These are the activations of a small neural network, seen along a few directions. Each row is one input.
In each table, some parts of the input vary, and every possible input appears once, in random order.
Descriptions start from the smaller parts, as in this example, which fits no table here: one of 6 places along a line, together with either a single point or one of 9 places along a line or (one of 2 separate values, together with one of 8 places around a ring).
Shared parts are said once, and a part with two or three values counts as separate values.
In the rows, zero is written as 128.

Other details of the inputs vary at random and push rows far along three fixed directions, the same in every table; ignore that.

A family of inputs:
r1: [ 89  86  97  97 115 152 135 146  82  98 135 196]
r2: [104  54 168 100 135 127 128 164  62 107 174 136]
r3: [125 180 145 129 134 163 129 155  51  99 102 173]
r4: [188 197  79 154 173 114 134  93  98 128 133  91]
r5: [167 162 135 137 177 129 158 105 103 139  84  64]
r6: [104 161 135 111 201 141 145 109 177 136 160  72]
r7: [135 106 117 145  98 130 152 137 175 148 119 107]
r8: [110 136 162 129 147  87 165 112 122 144 214  60]
r9: [137 107  80 116  96 118 101 100 169 134 124 162]
r10: [115 115 144  80  81 105 144 136 171 164 165 118]
r11: [151 126 135  92 204 143 134 125 164 134 138  56]
r12: [165 161 131 193 185 147 144 170  33 103 144 138]
r13: [171 126 148 130 149  99 130 111 128 141 135  68]
r14: [163 169  80 140 130 126 119  94 129 117 103 118]
r15: [164 226 130 142 142 134 137 116 100 135 101  83]
r16: [ 74  76 163  71  93 125 136 190  93 121 183 194]
r17: [151 124 103 174  93 144 100 125 190 135  53 167]
r18: [160 205 134 130 123 121 135 119 129 137 104  95]
r19: [100  18 166  95 118 121 103 166  96 117 170 196]
r20: [107 105 104  75 202 161 145 164  75  92 234 128]
r21: [135 192 139 165 158 120 141  81 130 139 116  89]
r22: [ 63  64 153 101  67 104 122 110 205 144 155 145]
r23: [157 140 103 124 146 114 147 112  82 124 206  95]
r24: [135 138 152 107 103 116 125 141 120 140 173 136]
r25: [132 103  98 100 100 109 139 109 142 131 186 103]
r26: [169 122 137 161 130 109 158 140 122 146 209  65]
r27: [ 90 143 137 108 112 164 120 166  81 109  78 204]
r28: [150 147 156 143 191 152 148 141  16  96 117 111]
r29: [ 77  64 149 110  83  85 104 114 210 153 161 163]
r30: [136 103  96 107 103 104 122 109 140 135 191 107]
r31: [155 139 151 105 119  77 133 137 140 166 218  95]
r32: [165  94 153 118 150  80 130 122 134 155 180  75]
r33: [117  94  84 100  67 119 106 106 189 120 106 152]
r34: [142  95 144 112 113 108 121 116 161 134 103  95]
r35: [ 88  99 151 122 102  96 122 104 176 150 173 114]
r36: [169 164 116 178 128 141 149 124 136 130 104  81]
r37: [158 172 143 119 113 102 127 125 140 149 153 100]
r38: [145 127 131 122 138 123 133 111 152 137  53 100]
r39: [158 161  68 142 127 127 102  88 147 131  88 135]
r40: [168 176 138 125 129 102 130 119 135 163 164 102]
r41: [102 149 142 131 143 111 165  96 148 153 140  87]
r42: [104 130  86 119 135 164 129 141  69  84  78 199]
r43: [126 172 146 131 134 153 113 157  52 106 118 175]
r44: [ 96 120  85 116 130 165 125 140  69  91  91 193]
r45: [117 166 113  85 132 176  94 134 216 125  53 160]
r46: [ 52  63 169 114 108 122 115 153 107 105 173 203]
r47: [ 86 149 126 137 117 131 129  96 182 133  42 148]
r48: [145 111 130 131 105 138  91 100 174 127  29 148]
r49: [150  93 136 122 126 103 102 111 161 151 112 111]
r50: [133  94 125 110 161 141 149 163 188 139 210  69]
r51: [137 130 109 168  91 151 116 133 166 122  62 131]
r52: [124 131 127 165 149 163 154 177  65  99 102 157]
r53: [ 96 116 138 137 110 112 109  97 183 146 115 159]
r54: [157 152 111 175 109 141 131 129 160 122  69 109]
r55: [ 33  64 161 103 120 131 140 155  97 116 167 185]
r56: [139 104 131 141 128 109 173 153 128 154 203  59]
r57: [135 165  95 139 166 156 140 132  21  85 140 134]
r58: [ 85 142 130 141 101 133 111  92 180 129  62 141]
r59: [124 104 125 115 114 135 114 111 169 137  33 126]
r60: [127  70 129 142  76 118 116 149 175 140 160 127]
r61: [112 144 137 125 117 153  90 161  83 111  93 222]
r62: [ 77 130 143 153 149 148 104 132  84 105  98 208]
r63: [166 151 132 147 149 131 110 101 124 129  62  96]
r64: [161 162 136 190 174 154 148 169  31  94 141 128]
r65: [149 128 101 177 100 142  97 128 180 135  58 155]
Description of these inputs: one of 5 separate values, together with either a single point or (one of 3 separate values, together with one of 4 places along a line).
The inputs of r17 and r9 match in every part but the choice among 5 separate values. If r56 is changed in the same way as r17 into r9, which row does it become? -> r44
The inputs of r59 and r27 match in every part but the choice among 5 separate values. If r48 is changed in the same way as r59 into r27, which row does it become? -> r24
Which other rows does r29 become when the choice among 5 separate values takes its other values? List them by row number. -> r4, r12, r31, r32
Which other rows does r2 become when the place on the line of 4 takes its other values? List them by row number. -> r49, r59, r63
Which other rows does r25 become when the choice among 5 separate values takes its other values? List them by row number. -> r3, r22, r28, r36
Which other rows does r41 become when the choice among 3 separate values takes its other values? List them by row number. -> r47, r55
Which other rows does r15 become when the place on the line of 4 takes its other values? List them by row number. -> r27, r43, r61
